Each row below holds a small network's activations on one record, seen along a few directions.
After each row come some of the record's fields: W, L, M, G, B, F, U.
Other fields move the rows too, some of them a lot.
(in the rows, 500 means zero)
Random noise pushes rows far along 6 fixed directions. That doesn't count. These rows show it; they differ only by the noise:
[672 364 466 576 385 638 404 470 347 475 339 708 561 480 429 540 436 404]
[367 423 730 523 286 511 480 558 519 624 558 513 495 308 258 418 576 534]
[557 549 465 509 410 456 579 629 380 664 291 544 562 409 356 561 650 503]
[369 442 763 751 391 605 577 483 697 327 492 490 567 538 382 329 532 510]
[613 389 503 353 480 534 474 630 177 487 572 671 605 435 439 733 520 457]
[496 500 690 577 603 483 678 656 408 226 615 499 638 618 466 566 623 499]
[704 406 659 806 292 557 552 496 459 441 311 628 573 541 277 492 522 357]
[594 431 598 530 559 522 502 579 312 307 551 589 552 537 454 495 544 457]

[632 376 659 429 496 471 450 513 243 268 843 598 608 519 456 766 441 381]
W is w2, L is l3, M is m1, G is g1, B is b2, F is f4, U is u2
[686 574 282 499 657 546 547 493 394 364 386 595 590 654 689 558 460 485]
W is w2, L is l3, M is m2, G is g1, B is b1, F is f4, U is u1
[504 400 696 514 323 481 480 524 517 575 712 491 563 434 309 637 431 436]
W is w1, L is l3, M is m1, G is g2, B is b1, F is f4, U is u2
[643 442 492 618 292 570 674 564 514 596 402 593 691 538 436 840 476 412]
W is w1, L is l2, M is m3, G is g2, B is b3, F is f2, U is u1
[600 479 365 544 601 467 326 370 456 525 308 475 337 467 419 120 508 480]
W is w1, L is l2, M is m3, G is g2, B is b3, F is f4, U is u2
[407 571 394 337 678 511 436 632 403 489 450 487 423 426 553 336 563 585]
W is w1, L is l2, M is m3, G is g2, B is b3, F is f4, U is u1
[602 445 321 354 637 659 319 398 389 387 559 692 497 506 656 518 396 471]
W is w2, L is l1, M is m2, G is g1, B is b1, F is f3, U is u1
[578 365 608 605 503 582 336 416 434 251 683 591 318 555 514 287 340 447]
W is w1, L is l3, M is m2, G is g1, B is b1, F is f2, U is u1
[848 479 406 571 676 416 542 584 193 211 403 671 549 706 630 660 476 310]
W is w2, L is l1, M is m1, G is g1, B is b2, F is f2, U is u5
[520 603 579 833 549 492 792 610 759 295 334 358 582 766 601 424 539 480]
W is w1, L is l2, M is m1, G is g2, B is b1, F is f4, U is u1
[142 370 571 415 386 745 563 473 726 460 646 532 711 489 601 687 393 629]
W is w2, L is l2, M is m3, G is g2, B is b3, F is f4, U is u1
[397 427 498 478 607 614 521 659 440 253 495 612 643 605 551 583 497 540]
W is w2, L is l1, M is m3, G is g2, B is b3, F is f4, U is u5
[708 453 187 358 538 607 383 458 265 508 286 699 591 479 566 696 441 391]
W is w2, L is l1, M is m3, G is g2, B is b3, F is f4, U is u2
[713 494 581 591 485 367 498 464 404 400 603 406 399 563 522 427 500 371]
W is w1, L is l1, M is m1, G is g2, B is b1, F is f4, U is u2
[331 612 302 413 486 457 657 634 675 711 362 355 470 534 731 578 579 637]
W is w1, L is l1, M is m1, G is g2, B is b1, F is f3, U is u1
[627 565 329 449 532 431 519 596 334 590 275 567 415 404 412 530 582 505]
W is w1, L is l3, M is m3, G is g2, B is b3, F is f2, U is u1
[585 548 433 679 518 515 438 426 537 527 170 566 524 524 462 344 472 433]
W is w2, L is l2, M is m1, G is g1, B is b2, F is f4, U is u5
[456 676 453 375 768 264 717 673 394 534 587 334 471 520 608 540 704 594]
W is w1, L is l2, M is m1, G is g1, B is b2, F is f3, U is u1
[578 471 558 534 445 551 570 580 390 453 472 564 580 544 444 675 496 441]
W is w1, L is l3, M is m3, G is g2, B is b3, F is f4, U is u1
[610 524 465 453 413 440 574 491 419 535 556 510 553 537 510 645 520 468]
W is w2, L is l3, M is m2, G is g1, B is b1, F is f4, U is u2
[430 600 574 440 427 441 747 627 592 651 528 406 704 474 382 854 590 494]
W is w1, L is l2, M is m1, G is g2, B is b1, F is f4, U is u2
[458 448 216 315 758 591 323 349 463 319 586 500 449 607 857 360 314 540]
W is w1, L is l1, M is m1, G is g1, B is b2, F is f4, U is u2
[467 303 600 494 297 571 444 661 374 529 498 678 560 419 327 594 471 457]
W is w2, L is l1, M is m3, G is g2, B is b3, F is f4, U is u5
[302 440 545 545 457 650 428 496 631 453 366 557 499 432 461 324 483 578]
W is w2, L is l2, M is m3, G is g2, B is b3, F is f4, U is u1
[431 556 369 481 633 661 473 273 700 499 272 549 638 542 532 588 472 516]
W is w2, L is l2, M is m3, G is g2, B is b3, F is f3, U is u2
[871 635 155 665 764 418 405 412 400 344 194 459 389 702 664 222 480 439]
W is w1, L is l3, M is m1, G is g2, B is b1, F is f4, U is u2
[548 549 611 431 499 450 512 476 438 559 678 486 618 425 329 610 557 468]
W is w2, L is l2, M is m2, G is g1, B is b1, F is f4, U is u2
[495 686 561 577 649 388 447 541 475 436 246 503 429 393 244 284 705 513]
W is w2, L is l3, M is m3, G is g2, B is b3, F is f2, U is u5
[219 406 848 645 384 626 370 383 789 365 784 375 383 427 448 148 382 580]
W is w1, L is l3, M is m1, G is g2, B is b1, F is f4, U is u1
[456 574 562 646 506 540 609 321 796 441 525 421 566 589 540 428 530 481]
W is w2, L is l2, M is m2, G is g1, B is b1, F is f3, U is u2
[552 580 753 695 443 385 543 456 567 453 529 389 382 519 339 207 599 487]
W is w2, L is l3, M is m2, G is g1, B is b1, F is f4, U is u1
[405 625 491 566 486 380 670 675 639 536 476 317 409 539 564 417 613 623]
W is w1, L is l3, M is m1, G is g2, B is b1, F is f2, U is u1
[500 526 460 472 593 532 772 673 501 372 612 446 715 685 711 846 478 528]
W is w1, L is l2, M is m1, G is g2, B is b1, F is f4, U is u1
[500 577 633 245 513 198 535 623 268 776 705 437 458 252 292 665 716 467]
W is w2, L is l2, M is m1, G is g1, B is b2, F is f3, U is u2
[459 661 252 524 424 587 517 357 663 677 201 487 602 499 543 527 516 550]
W is w2, L is l3, M is m2, G is g1, B is b1, F is f4, U is u2
[526 574 484 509 656 490 446 407 569 387 559 399 524 541 510 400 484 499]
W is w1, L is l3, M is m1, G is g2, B is b1, F is f4, U is u2
[487 530 436 512 420 510 425 425 582 660 367 433 376 487 529 377 431 550]
W is w1, L is l3, M is m1, G is g2, B is b1, F is f4, U is u1
[471 538 511 476 593 453 557 581 500 350 594 373 413 589 664 429 506 570]
W is w1, L is l3, M is m1, G is g2, B is b1, F is f4, U is u1
[435 563 301 534 645 567 587 491 586 427 334 471 519 599 756 417 441 551]
W is w1, L is l2, M is m1, G is g1, B is b2, F is f4, U is u1
[450 546 521 516 600 524 533 530 566 365 510 462 544 595 634 550 554 535]
W is w2, L is l1, M is m1, G is g2, B is b1, F is f3, U is u1
[399 447 526 459 403 468 458 578 470 658 465 468 357 340 365 330 537 593]
W is w1, L is l3, M is m3, G is g2, B is b3, F is f4, U is u1
[589 478 661 549 318 361 786 774 420 591 659 434 578 535 401 816 558 469]
W is w1, L is l1, M is m1, G is g2, B is b1, F is f4, U is u1
[429 546 459 547 404 424 660 641 676 661 474 366 468 502 579 530 573 574]
W is w1, L is l1, M is m1, G is g2, B is b1, F is f3, U is u1
[439 410 548 347 711 511 459 582 316 202 827 556 538 558 727 508 418 533]
W is w2, L is l1, M is m1, G is g1, B is b2, F is f4, U is u1
[491 473 687 451 316 366 707 700 436 604 721 436 564 520 416 909 537 523]
W is w1, L is l3, M is m1, G is g2, B is b1, F is f2, U is u1

Which values does each new row have?
[664 487 516 489 634 478 561 386 451 396 537 497 562 620 543 633 532 479]
W is w2, L is l2, M is m3, G is g2, B is b3, F is f3, U is u1
[609 572 579 762 414 503 682 474 641 453 434 419 692 655 372 669 520 404]
W is w1, L is l3, M is m1, G is g2, B is b1, F is f4, U is u2
[472 553 368 476 436 450 573 514 606 707 380 347 432 516 678 430 498 566]
W is w1, L is l2, M is m1, G is g2, B is b1, F is f4, U is u1
[576 353 465 563 425 611 454 520 407 363 442 642 508 534 545 457 439 447]
W is w2, L is l1, M is m3, G is g2, B is b3, F is f4, U is u1
[379 594 452 687 464 603 669 476 780 408 222 430 561 621 543 407 538 481]
W is w1, L is l1, M is m3, G is g2, B is b3, F is f4, U is u2
[336 592 699 362 416 292 571 560 511 703 783 318 474 326 323 475 650 585]
W is w2, L is l3, M is m2, G is g1, B is b1, F is f4, U is u2
[260 566 540 345 301 441 582 549 645 772 598 401 499 310 415 503 590 571]
W is w2, L is l1, M is m2, G is g1, B is b1, F is f4, U is u2
[412 562 392 358 646 533 424 490 518 436 438 461 457 512 707 403 484 599]
W is w2, L is l3, M is m1, G is g2, B is b1, F is f4, U is u1
[122 507 121 384 228 786 462 458 853 931  63 606 615 383 661 562 363 665]
W is w2, L is l1, M is m2, G is g1, B is b1, F is f4, U is u5
[377 470 201 346 433 641 522 551 484 656 370 591 551 448 754 640 381 561]
W is w1, L is l1, M is m1, G is g1, B is b2, F is f4, U is u1
[587 613 683 822 436 425 767 548 696 412 418 382 660 675 419 572 580 496]
W is w2, L is l3, M is m1, G is g2, B is b1, F is f4, U is u1
[511 676 600 645 544 294 618 634 485 502 357 443 509 497 319 478 686 497]
W is w2, L is l3, M is m1, G is g1, B is b2, F is f2, U is u5
[373 683 609 555 487 396 750 528 671 543 544 312 578 576 525 517 641 601]
W is w2, L is l3, M is m2, G is g1, B is b1, F is f4, U is u1
[459 355 654 253 401 460 278 473 398 644 936 510 486 273 373 621 468 483]
W is w2, L is l1, M is m1, G is g2, B is b1, F is f3, U is u2
[570 430 627 509 421 487 380 315 531 621 632 430 396 424 430 463 457 470]
W is w1, L is l2, M is m1, G is g2, B is b1, F is f3, U is u1
[509 566 388 569 769 487 585 508 529 213 474 429 561 716 692 424 616 524]
W is w2, L is l1, M is m3, G is g2, B is b3, F is f3, U is u2
[717 538 525 472 343 463 589 560 336 595 467 677 657 457 248 934 548 358]
W is w2, L is l3, M is m2, G is g1, B is b1, F is f2, U is u2
[448 562 400 469 542 543 658 576 490 437 518 537 631 667 634 740 507 594]
W is w2, L is l3, M is m2, G is g1, B is b1, F is f2, U is u1
[479 557 537 721 469 550 365 242 776 565 350 353 325 492 547  98 485 497]
W is w1, L is l2, M is m1, G is g2, B is b1, F is f3, U is u1
[500 528 502 298 307 352 390 604 342 908 577 455 353 193 299 581 573 576]
W is w1, L is l3, M is m1, G is g2, B is b1, F is f2, U is u1
[840 583 295 515 717 333 352 378 236 454 334 528 432 539 527 348 505 406]
W is w2, L is l3, M is m1, G is g1, B is b2, F is f4, U is u2
[551 631 526 486 444 341 555 544 444 722 403 462 510 444 332 513 615 485]
W is w2, L is l3, M is m2, G is g1, B is b1, F is f4, U is u2
